Each row below holds a small network's activations on one input, seen along a few directions.
Each table varies a few parts of the input and shows all the possible inputs, shuffled.
A made-up example of a description, with smaller parts first: values(2) and (point or ring(11) or (line(4) and ring(5))).
Shared parts are said once, and a part with two or three values counts as separate values.
In the rows, zero is written as 128.

Other details of the inputs shift rows strongly along two fixed directions, in all tables alike. That doesn't count.

A family of inputs:
row 1: [190 122 132 106  52 151 136  81 171 219 133 119 106]
row 2: [108 120 133 126 185 109 130 157  89  62 121 136 109]
row 3: [139 138 130 131  66 151 144  93 170 167 140 119 135]
row 4: [194 101 153 103  50 150 128 102 174 215 143 122 122]
row 5: [118 118 121 131  85 158 148 116 155 205 137 100 136]
row 6: [ 74 149 121 155 130 124 150 131 147  68 130 115 167]
row 7: [ 63 161 149 134 112 169 169 132 176 109 146 113 153]
row 8: [173  86 118 137  53 157 116 113 164 242 127 133 122]
row 9: [ 57 176 134 160  89 163 169 121 198  93 149 109 188]
row 10: [121 132 114 133 172 113 128 147  90  69 120 149 102]
row 11: [165  82 100 144 207 100  81 152  66 123  94 154  61]
row 12: [204 127 125  92 184  88  98 129  85 137 117 179  60]
row 13: [111 126 147 127 147 113 131 144 120  96 128 131 117]
row 14: [172  80  93 154 198  97  77 150  58 119  97 163  69]
row 15: [216 103 153  89  52 136 123  83 157 247 128 139 116]
row 16: [231  89 119  86 185  82  91 129  50 140 104 175  61]
row 17: [ 52 158 134 150 168 118 145 151 126  42 134 131 138]
row 18: [230  86 140  94  46 156 126  98 156 233 137 127 111]
row 19: [120 123 116 133 172 108 127 147  84  69 122 145 108]
row 20: [145 116 150 118  77 153 140 103 177 167 148 104 143]
row 21: [143 121 155 108  91 148 138  92 178 175 144 112 157]
row 22: [ 41 173 162 141 100 166 172 129 198 109 153 107 163]
row 23: [195 126 122 120  36 142 134  98 171 207 125 138 128]
row 24: [198 124 129 114  42 166 139  95 162 215 143 142 114]
row 25: [ 96 134 132 129 188  97 128 153  98  62 122 137 104]
row 26: [100 143 130 115 200 111 134 139 100  72 115 144 117]
row 27: [134 132 138 115  73 163 154 107 169 175 133 117 129]
row 28: [ 63 146 145 159  89 156 163 126 195  88 149  95 208]
row 29: [209 122 101 120 179  89  92 131  69 105 125 173  53]
row 30: [125 160 148  75  64 151 103  98 135 184 142  84 156]
row 31: [112 124  93 151 153 116 130 149 100 118 119 127 137]
row 32: [211  98 126 119  38 154 133 106 164 201 134 130 148]
row 33: [130 106  93 166 171 114 109 144  95 106  98 136 127]
row 34: [185  85  95 137 200 100  85 140  59 135  93 149  60]
row 35: [187 108 107 110 192  78  99 134  64  99 112 152  58]
row 36: [ 34 130 118 179 131 148 145 162 168  96 123 114 185]
row 37: [ 94 117 107 141 194 105 117 171  90 108 132 133 100]
row 38: [200  92 120 116 184  78  87 152  63  88 123 169  74]
row 39: [ 19 146 128 148 204 120 140 164 123  85 136 119 160]
row 40: [ 40 188 156 114 132 147 142 130 127  98 134  59 188]
row 41: [151 143 123 132  62 162 152 115 172 162 137 135 148]
row 42: [120 126 129 141  98 138 147 133 142 112 126 126 161]
row 43: [231  99 129 115  24 132 122  99 156 227 127 142 124]
row 44: [119 129 130 110 179 111 133 131 100  99 117 141 119]
row 45: [102 131 144 122  78 164 162 111 170 156 136 107 149]
row 46: [100 133 139 122 201  96 125 135 100  65 122 134 126]
row 47: [134 143 142 108  89 149 145  83 176 182 133 119 141]
row 48: [ 17 131 142 163 111 172 157 146 196 135 135  95 178]
row 49: [232 117 110 115  32 138 124  80 163 226 123 137 115]
row 50: [ 22 131 115 195 168 142 140 161 145  57 111 114 183]
row 51: [134 158 126  99  40 149  96 111 135 165 140  92 166]
row 52: [123 130 129 145  99 127 140 121 148 113 131 121 158]
row 53: [232 120 110  89 195  84  87 116  71 140 115 177  47]
row 54: [202 119 121  93 179  84  98 122  80 139 107 171  63]
row 55: [ 56 159 153 136 108 150 163 128 179 110 138 109 152]
row 56: [116 114 129 137 183 112 123 159  91  49 131 142 124]
row 57: [126 118 107 147  70 147 136 132 160 200 141 122 157]
row 58: [201 135 114  90 174  83  77 146  26 121 107 109  66]
row 59: [ 62 148 139 150 100 147 159 113 167 101 145 105 168]
row 60: [ 90 110 122 152 210 118 108 144 104 105 102 137 122]
row 61: [209 101 110 113 158  80  93 133  64 126 115 171  61]
row 62: [108 155 152 112  96 169 159 103 181 165 142 126 155]
row 63: [228  92 146  84  61 153 124  85 158 241 133 135 125]
row 64: [ 32 178 140 110 161 124 107 159  94  40 140  81 151]
row 65: [ 86 119 102 155 192 103 116 171  82  91 137 140 114]
row 66: [ 68 140 143 152 131 131 146 130 141  71 142 113 157]
row 67: [ 44 173 152 143 103 169 171 117 199 106 155  99 165]
row 68: [ 44 183 151 135  80 163 147 127 145 113 147  55 196]
row 69: [187 132 106  86 162  84  48 145  22  99 124 133  73]
row 70: [143 118 138 122 129 120 129 122 126 124 129 122 112]
row 71: [ 49 136 115 161 144 141 151 145 127 106 139 107 157]
row 72: [ 39 157 131 160 151 118 156 155 140  36 129 122 174]
row 73: [225  97 154  86  59 140 118  85 166 243 136 137 121]
row 74: [133 134 144 108  87 144 146  83 170 182 134 115 146]
row 75: [ 99 109 104 167 195 117 111 148  85  83 108 133 116]
row 76: [131 152 120 141 141 115 131 146 128  88 128 154 123]
row 77: [ 19 151 134 146 157 150 163 134 152 118 136  95 182]
row 78: [250 124  92  94 149  72  62 139  19 140  98 130  72]
row 79: [139 119 129 137 141 107 122 151 124  83 128 140 140]
row 80: [143 132 105 133 153 110 128 145 100  82 110 152 116]
row 81: [ 43 147 163 153  83 155 166 129 181 102 151 105 186]
row 82: [ 55 136 138 151 165 127 148 157 112  37 134 125 152]
row 83: [176  92 103 129 213  97  85 130  63 141  90 153  79]
row 84: [145 122 106 134 152 107 127 143  94  84 113 148 120]
row 85: [213 110 143  87  55 136 126  77 159 250 126 139 111]
row 86: [ 89 111 120 139 208 110 109 159 107 107 108 143 119]
row 87: [126 147 131 135 143 121 129 139 123  98 139 152 107]
row 88: [ 72 136 150 149 105 152 152 122 174  93 154 102 179]
Description of these inputs: line(4) and (values(2) or ring(5) or (values(3) and line(5))).
Changing only the line(4) part turns row 53 into row 67. The same change can be made to row 63. Which row results?
Answer: row 18
Changing only the line(4) part turns row 51 into row 64. The same change can be made to row 76. Which row results?
Answer: row 22
Changing only the line(4) part turns row 2 into row 82. The same change can be made to row 25. Which row results?
Answer: row 61
Change only the ring(5) part in row 14. List by row number the other rows that result.
Answer: row 8, row 65, row 71, row 75
Change only the ring(5) part in row 48. List by row number the other rows that result.
Answer: row 5, row 11, row 34, row 37
Change only the values(2) part in row 51. List by row number the other rows that result.
Answer: row 78

A family of inputs:
row 89: [109 138 144 122  61 155 141 113 160 170 141  91 174]
row 90: [113 144 146 116  77 165 142 110 168 180 140 102 150]
row 91: [ 58 167 126 145 169 115 134 154 119  42 130 127 138]
row 92: [108 106 128 151 112 146 137 132 166 159 133 138 152]
row 93: [136 130 125 117 182  92 104 152  83  79 127 151  87]
row 94: [178  98  98 146 129 119 111 131 123 167 112 159 110]
row 95: [189 121 119 103 119 116 102 107  92 178 119 126 106]
row 96: [183  89 102 148 112 129 114 120 122 176 112 142  97]
row 97: [131 120 121 112 191  87  90 152  67  81 120 131 106]
row 98: [101 111 120 157 112 155 149 115 158 155 122 121 140]
row 99: [150 101 115 149 115 130 132 135 139 167 124 149 132]
row 100: [133 140 113 117 187  93 114 141  78  80 118 153  89]
row 101: [190 123 116 101 109 130 110 110 107 182 122 135  95]
row 102: [ 15 139 139 168 130 162 170 139 201 112 135 112 198]
row 103: [164 139 127 121  97 129 127 113 134 141 137 128 120]
row 104: [ 34 170 152 138 146 138 156 139 152  76 141 110 159]
row 105: [ 52 159 143 139 142 131 161 147 142  50 147 110 164]
row 106: [133  93 104 157 194 101 117 162  78  85 110 150  93]
row 107: [116 146 145 124  56 154 153 114 172 166 146 114 152]
row 108: [185 116 127  97 117 116 100 111 108 184 120 122 109]
row 109: [121 145 150 116  68 160 156  91 178 155 134 108 167]
row 110: [154 124 127 114 179  90 114 147  77  60 117 147 106]
row 111: [191 124 112 110  99 128 103 119 111 172 123 133  99]
row 112: [ 67 151 130 137 168 125 134 162 106  56 132 116 142]
row 113: [182  84 113 136 135 125 115 121 123 182 110 142  87]
row 114: [148 106 110 145 122 135 132 119 142 177 117 150 129]
row 115: [155 122 133 108 102 139 115 124 127 165 137 124 115]
row 116: [ 75 156 137 139 171 117 135 145 117  28 126 122 151]
row 117: [148 122 135 111 186  92 107 144  83  61 122 147 104]
row 118: [142  88 125 148 117 141 127 126 139 165 127 132 116]
row 119: [117 142 127 124  94 138 122 118 140 146 130 100 156]
row 120: [201 113 131 100 109 115 110 114 115 159 139 144  93]
row 121: [ 60 167 146 134 105 155 169 114 176 101 147 101 173]
row 122: [109 150 152 117  78 157 156 102 185 154 147 106 158]
row 123: [132 133 138 111 187 101 120 137  93  66 117 139 113]
What is each input in this table made of?
Answer: ring(5) and (values(2) or line(5))
Changing only the ring(5) part turns row 95 into row 97. The same change can be made to row 121. Which row results?
Answer: row 120
Start at row 100 and move only the ring(5) part, one step at a time. The first step leads to row 91. Which rows follow, in order?
Answer: row 107, row 93, row 104
Which other rows agree with row 90 in the ring(5) part? List them by row number.
Answer: row 102, row 104, row 108, row 113, row 122, row 123
Change only the values(2) part in row 92. List by row number the other rows that result.
Answer: row 118

A family of inputs:
row 124: [100 137 128 150  73 160 149 119 175 157 139 111 163]
row 125: [107 122 137 149  70 163 158 115 187 163 136 118 169]
row 126: [169 133 122 108 140 108 114 123  95 121 123 136  97]
row 127: [179 123 126 105 133 108 111 123  94 125 123 133 102]
row 128: [207 128 120  94 132 103 101 114  94 149 118 146  90]
row 129: [104 153 152 116  75 154 147 104 173 143 141 102 174]
row 130: [177 103 111 119 142 110  96 132  90 157 113 137  99]
row 131: [ 99 153 149 119  93 147 149 118 164 135 146 113 152]
row 132: [227 113 116  92 121 107  94 117  85 170 122 148  67]
row 133: [ 68 126 125 149 199 115 130 157 108  67 121 126 137]
row 134: [ 58 131 121 160 220 108 137 162 109  37 119 144 124]
row 135: [ 94 137 128 137 101 151 137 122 152 157 131 108 152]
row 136: [204 112 126  98 111 115 102 117  99 162 127 137  89]
row 137: [148 129 137 108 131 116 120 130 115 122 135 135 116]
row 138: [135 119 121 143 101 142 143 121 155 156 127 137 134]
row 139: [ 77 120 130 156 175 124 140 147 133  79 124 134 138]
row 140: [ 87 132 138 140  86 167 154 111 182 177 137 107 163]
row 141: [ 65 134 115 161 202 104 124 172  94  26 122 131 137]
What is each input in this table made of?
Answer: values(2) and (line(4) or ring(5))
Changing only the values(2) part turns row 135 into row 130. The same change can be made to row 124. Which row results?
Answer: row 141
Start at row 128 and move only the line(4) part, one step at a time. The first step leads to row 126. Which rows follow, in order?
Answer: row 132, row 131
